A small network was trained on invented records. Each row is its activation on one of them, seen along a few directions.
After each row come some of the record's fields: PIBEB, VEGU, KOZOK, DAZ, NOFI, TOK.
Not every record has every field; a missing one is written missing.
The largest differences between rows may come from other fields.
In the rows, 500 means zero.
Strong random noise was added to every row along 2 fixed directions; ignore it. To show where, here is one row again and again, with new noise each time:
[647 459 504 508 594 496 531 574 683 575 612 363 323 504 448 464 509 506
 502]
[148 466 627 505 399 350 570 499 274 374 343 548 540 531 528 342 443 480
 459]
[429 461 502 491 516 387 603 519 586 494 565 422 375 559 454 469 498 499
 490]
[521 462 624 533 533 531 453 591 450 514 432 445 446 441 514 341 466 492
 479]

[676 523 382 475 506 506 535 479 639 514 671 454 425 532 439 587 596 504
 511]
PIBEB: missing / VEGU: missing / KOZOK: missing / DAZ: missing / NOFI: missing / TOK: ger
[394 536 481 474 382 481 493 449 321 404 476 584 616 507 527 506 528 483
 496]
PIBEB: missing / VEGU: missing / KOZOK: missing / DAZ: missing / NOFI: missing / TOK: zaz
[653 545 430 466 471 611 433 498 465 501 650 472 535 457 511 531 526 485
 530]
PIBEB: missing / VEGU: missing / KOZOK: missing / DAZ: missing / NOFI: missing / TOK: siv
[868 529 390 487 568 632 433 528 684 596 689 426 431 466 463 608 587 508
 534]
PIBEB: missing / VEGU: missing / KOZOK: missing / DAZ: missing / NOFI: missing / TOK: zaz
[626 486 496 493 449 577 445 514 388 472 516 539 533 484 482 411 617 486
 463]
PIBEB: missing / VEGU: missing / KOZOK: missing / DAZ: missing / NOFI: missing / TOK: disa
[861 496 432 507 564 624 422 554 655 604 627 481 433 495 452 571 652 513
 506]
PIBEB: missing / VEGU: missing / KOZOK: missing / DAZ: missing / NOFI: missing / TOK: siv
[677 518 340 466 511 465 581 464 707 516 723 436 386 569 410 628 615 508
 514]
PIBEB: missing / VEGU: missing / KOZOK: missing / DAZ: missing / NOFI: missing / TOK: ger
[550 521 440 482 451 488 521 472 496 456 572 509 496 520 468 524 575 494
 494]
PIBEB: missing / VEGU: missing / KOZOK: missing / DAZ: missing / NOFI: missing / TOK: ger
[467 508 511 514 574 513 500 497 594 567 464 483 500 488 527 563 407 517
 534]
PIBEB: tavob / VEGU: luvi / KOZOK: nofu / DAZ: kope / NOFI: gezu / TOK: bezed
[654 484 372 468 470 474 540 477 584 509 665 524 450 596 429 600 681 504
 493]
PIBEB: missing / VEGU: missing / KOZOK: missing / DAZ: missing / NOFI: missing / TOK: siv
[751 525 502 515 517 640 392 545 501 527 535 480 498 418 497 464 561 496
 500]
PIBEB: missing / VEGU: missing / KOZOK: missing / DAZ: missing / NOFI: missing / TOK: ger
[401 468 498 511 453 357 600 493 518 441 464 530 441 583 444 481 584 503
 462]
PIBEB: mab / VEGU: pazor / KOZOK: nofu / DAZ: kope / NOFI: bigo / TOK: ger
[517 545 341 431 434 473 562 428 529 461 729 478 503 561 472 626 548 487
 536]
PIBEB: missing / VEGU: missing / KOZOK: missing / DAZ: missing / NOFI: missing / TOK: siv
[385 548 560 481 355 584 392 484 146 382 428 597 699 422 586 395 476 465
 497]
PIBEB: missing / VEGU: missing / KOZOK: missing / DAZ: missing / NOFI: missing / TOK: siv
[779 476 446 511 524 576 461 546 603 561 596 505 430 525 434 516 685 510
 474]
PIBEB: missing / VEGU: missing / KOZOK: missing / DAZ: missing / NOFI: missing / TOK: bezed
[596 481 516 519 448 536 449 529 403 484 458 589 536 517 482 447 656 500
 451]
PIBEB: missing / VEGU: missing / KOZOK: missing / DAZ: missing / NOFI: missing / TOK: bezed
[464 465 479 520 583 416 568 491 694 585 447 536 439 590 464 624 520 530
 508]
PIBEB: tavob / VEGU: pazor / KOZOK: nofu / DAZ: kope / NOFI: gezu / TOK: bezed
[489 482 455 511 444 383 572 466 538 459 453 609 484 610 434 561 684 515
 457]
PIBEB: missing / VEGU: missing / KOZOK: missing / DAZ: missing / NOFI: missing / TOK: ger
[718 476 462 532 525 496 497 526 637 543 497 550 428 553 425 550 702 523
 466]
PIBEB: missing / VEGU: missing / KOZOK: missing / DAZ: missing / NOFI: missing / TOK: ger
[541 505 496 482 416 587 440 505 330 448 528 539 579 469 513 425 559 476
 480]
PIBEB: missing / VEGU: missing / KOZOK: missing / DAZ: missing / NOFI: missing / TOK: bezed
[416 523 529 499 391 491 477 475 305 396 424 585 597 486 516 434 546 484
 474]
PIBEB: missing / VEGU: missing / KOZOK: missing / DAZ: missing / NOFI: missing / TOK: ger
[725 522 649 557 486 742 258 599 271 498 340 550 618 315 571 311 524 485
 476]
PIBEB: missing / VEGU: missing / KOZOK: missing / DAZ: missing / NOFI: missing / TOK: ger
[627 518 490 490 467 597 446 523 432 477 580 482 503 452 489 425 562 488
 484]
PIBEB: missing / VEGU: missing / KOZOK: missing / DAZ: missing / NOFI: missing / TOK: disa
[420 522 418 469 571 418 597 443 690 540 611 399 429 530 502 652 349 509
 561]
PIBEB: tavob / VEGU: vamin / KOZOK: nofu / DAZ: kope / NOFI: bigo / TOK: zaz
[613 536 485 493 464 590 418 503 424 489 516 528 568 449 523 510 535 491
 510]
PIBEB: missing / VEGU: missing / KOZOK: missing / DAZ: missing / NOFI: missing / TOK: zaz
[837 474 411 526 574 512 510 536 765 589 593 491 356 562 393 596 722 529
 478]
PIBEB: missing / VEGU: missing / KOZOK: missing / DAZ: missing / NOFI: missing / TOK: ger
[598 524 425 482 473 501 517 477 543 480 594 494 478 518 464 547 578 499
 502]
PIBEB: missing / VEGU: missing / KOZOK: missing / DAZ: missing / NOFI: missing / TOK: ger
[801 518 511 508 525 706 366 574 476 540 597 441 480 390 496 400 562 490
 492]
PIBEB: missing / VEGU: missing / KOZOK: missing / DAZ: missing / NOFI: missing / TOK: disa
[681 512 477 491 483 611 444 532 470 494 612 460 477 452 476 429 576 488
 485]
PIBEB: missing / VEGU: missing / KOZOK: missing / DAZ: missing / NOFI: missing / TOK: disa
[465 523 362 429 402 457 586 433 473 425 721 478 492 571 456 550 568 481
 506]
PIBEB: missing / VEGU: missing / KOZOK: missing / DAZ: missing / NOFI: missing / TOK: bezed
[558 486 576 546 453 542 399 531 363 486 303 652 603 484 518 464 625 505
 458]
PIBEB: missing / VEGU: missing / KOZOK: missing / DAZ: missing / NOFI: missing / TOK: zaz
[287 463 494 461 462 354 643 479 491 436 580 421 421 564 467 436 446 485
 476]
PIBEB: tavob / VEGU: luvi / KOZOK: zak / DAZ: tig / NOFI: bigo / TOK: bezed
[459 535 375 451 424 426 573 421 513 447 613 531 526 574 474 630 560 496
 516]
PIBEB: missing / VEGU: missing / KOZOK: missing / DAZ: missing / NOFI: missing / TOK: zaz
[234 448 612 521 442 354 583 509 385 421 330 557 495 558 489 364 516 502
 436]
PIBEB: tavob / VEGU: pazor / KOZOK: nofu / DAZ: kope / NOFI: bigo / TOK: disa
[580 530 468 487 452 548 454 488 436 474 529 533 556 479 510 523 554 492
 506]
PIBEB: missing / VEGU: missing / KOZOK: missing / DAZ: missing / NOFI: missing / TOK: zaz
[399 532 556 471 492 551 467 516 369 459 571 390 523 411 571 381 331 460
 535]
PIBEB: tavob / VEGU: vamin / KOZOK: nofu / DAZ: kope / NOFI: bigo / TOK: siv
[380 507 563 514 541 473 502 490 497 499 414 469 510 459 545 483 351 510
 515]
PIBEB: tavob / VEGU: vamin / KOZOK: nofu / DAZ: kope / NOFI: bigo / TOK: ger
[644 512 534 505 463 636 403 545 374 474 530 494 527 420 503 371 561 483
 474]
PIBEB: missing / VEGU: missing / KOZOK: missing / DAZ: missing / NOFI: missing / TOK: disa
[756 529 329 461 536 531 527 475 717 561 739 431 415 539 438 671 595 509
 536]
PIBEB: missing / VEGU: missing / KOZOK: missing / DAZ: missing / NOFI: missing / TOK: zaz
[643 544 376 448 471 563 489 474 531 499 725 450 493 500 483 578 545 487
 536]
PIBEB: missing / VEGU: missing / KOZOK: missing / DAZ: missing / NOFI: missing / TOK: siv
[512 523 442 480 439 472 529 463 479 447 553 526 511 530 473 530 574 495
 493]
PIBEB: missing / VEGU: missing / KOZOK: missing / DAZ: missing / NOFI: missing / TOK: ger
[500 475 596 520 526 531 460 566 455 514 459 454 468 453 521 383 453 491
 493]
PIBEB: tavob / VEGU: pazor / KOZOK: nofu / DAZ: kope / NOFI: bigo / TOK: siv
[424 469 483 510 503 392 583 483 586 514 445 567 463 599 454 567 576 517
 479]
PIBEB: tavob / VEGU: pazor / KOZOK: nofu / DAZ: kope / NOFI: gezu / TOK: bezed

Which values does each new row have?
[755 465 465 525 528 541 488 550 624 548 560 506 398 538 412 486 710 516
 452]
PIBEB: missing / VEGU: missing / KOZOK: missing / DAZ: missing / NOFI: missing / TOK: disa
[684 465 392 500 516 441 587 502 709 531 631 496 355 614 375 566 728 522
 457]
PIBEB: missing / VEGU: missing / KOZOK: missing / DAZ: missing / NOFI: missing / TOK: disa
[473 506 389 459 425 442 561 434 487 457 583 549 535 579 466 603 590 496
 493]
PIBEB: missing / VEGU: missing / KOZOK: missing / DAZ: missing / NOFI: missing / TOK: zaz
[557 545 319 427 452 475 572 429 582 478 770 454 474 567 458 648 554 490
 541]
PIBEB: missing / VEGU: missing / KOZOK: missing / DAZ: missing / NOFI: missing / TOK: siv
[622 469 511 530 476 498 466 520 480 493 410 594 506 535 457 481 680 509
 449]
PIBEB: missing / VEGU: missing / KOZOK: missing / DAZ: missing / NOFI: missing / TOK: ger
[668 499 521 511 469 619 380 526 374 504 439 572 584 445 519 451 596 492
 480]
PIBEB: missing / VEGU: missing / KOZOK: missing / DAZ: missing / NOFI: missing / TOK: zaz
[455 506 438 512 609 411 571 449 756 602 443 522 470 565 500 741 427 537
 552]
PIBEB: tavob / VEGU: luvi / KOZOK: nofu / DAZ: kope / NOFI: gezu / TOK: zaz
[709 468 380 498 528 448 586 504 735 545 650 489 346 615 375 585 729 524
 463]
PIBEB: missing / VEGU: missing / KOZOK: missing / DAZ: missing / NOFI: missing / TOK: disa
[506 546 494 473 408 593 415 488 295 436 537 538 622 443 549 461 501 473
 514]
PIBEB: missing / VEGU: missing / KOZOK: missing / DAZ: missing / NOFI: missing / TOK: siv
[335 506 534 497 360 449 489 465 259 394 376 666 642 542 524 469 590 487
 465]
PIBEB: missing / VEGU: missing / KOZOK: missing / DAZ: missing / NOFI: missing / TOK: siv
[659 468 471 519 493 499 511 528 571 512 529 537 428 556 420 484 701 513
 447]
PIBEB: missing / VEGU: missing / KOZOK: missing / DAZ: missing / NOFI: missing / TOK: disa
[483 465 459 496 515 371 610 502 642 510 552 464 381 585 432 545 558 508
 486]
PIBEB: tavob / VEGU: pazor / KOZOK: nofu / DAZ: kope / NOFI: bigo / TOK: zaz
[251 491 449 454 329 349 623 404 314 348 493 614 570 617 464 470 614 482
 445]
PIBEB: missing / VEGU: missing / KOZOK: missing / DAZ: missing / NOFI: missing / TOK: disa
[621 521 469 479 445 604 416 506 384 482 562 527 576 461 519 490 559 483
 507]
PIBEB: missing / VEGU: missing / KOZOK: missing / DAZ: missing / NOFI: missing / TOK: siv
[274 504 442 444 323 399 582 410 271 343 525 598 603 584 491 466 574 471
 471]
PIBEB: missing / VEGU: missing / KOZOK: missing / DAZ: missing / NOFI: missing / TOK: bezed
[344 505 440 454 342 429 543 424 291 381 514 618 622 574 505 510 592 477
 486]
PIBEB: missing / VEGU: missing / KOZOK: missing / DAZ: missing / NOFI: missing / TOK: siv
[587 476 556 537 444 528 434 534 377 458 390 601 538 497 478 408 657 495
 444]
PIBEB: missing / VEGU: missing / KOZOK: missing / DAZ: missing / NOFI: missing / TOK: ger
[570 533 437 477 453 529 479 474 469 478 565 523 545 499 500 560 551 494
 512]
PIBEB: missing / VEGU: missing / KOZOK: missing / DAZ: missing / NOFI: missing / TOK: zaz
[511 498 459 489 435 469 509 478 454 472 507 592 538 563 477 547 630 500
 483]
PIBEB: missing / VEGU: missing / KOZOK: missing / DAZ: missing / NOFI: missing / TOK: siv
[530 520 366 435 414 488 564 454 476 434 756 442 469 548 446 517 568 477
 501]
PIBEB: missing / VEGU: missing / KOZOK: missing / DAZ: missing / NOFI: missing / TOK: bezed
[511 500 420 499 615 461 566 469 761 609 556 459 432 556 482 679 443 527
 550]
PIBEB: tavob / VEGU: luvi / KOZOK: nofu / DAZ: kope / NOFI: gezu / TOK: bezed
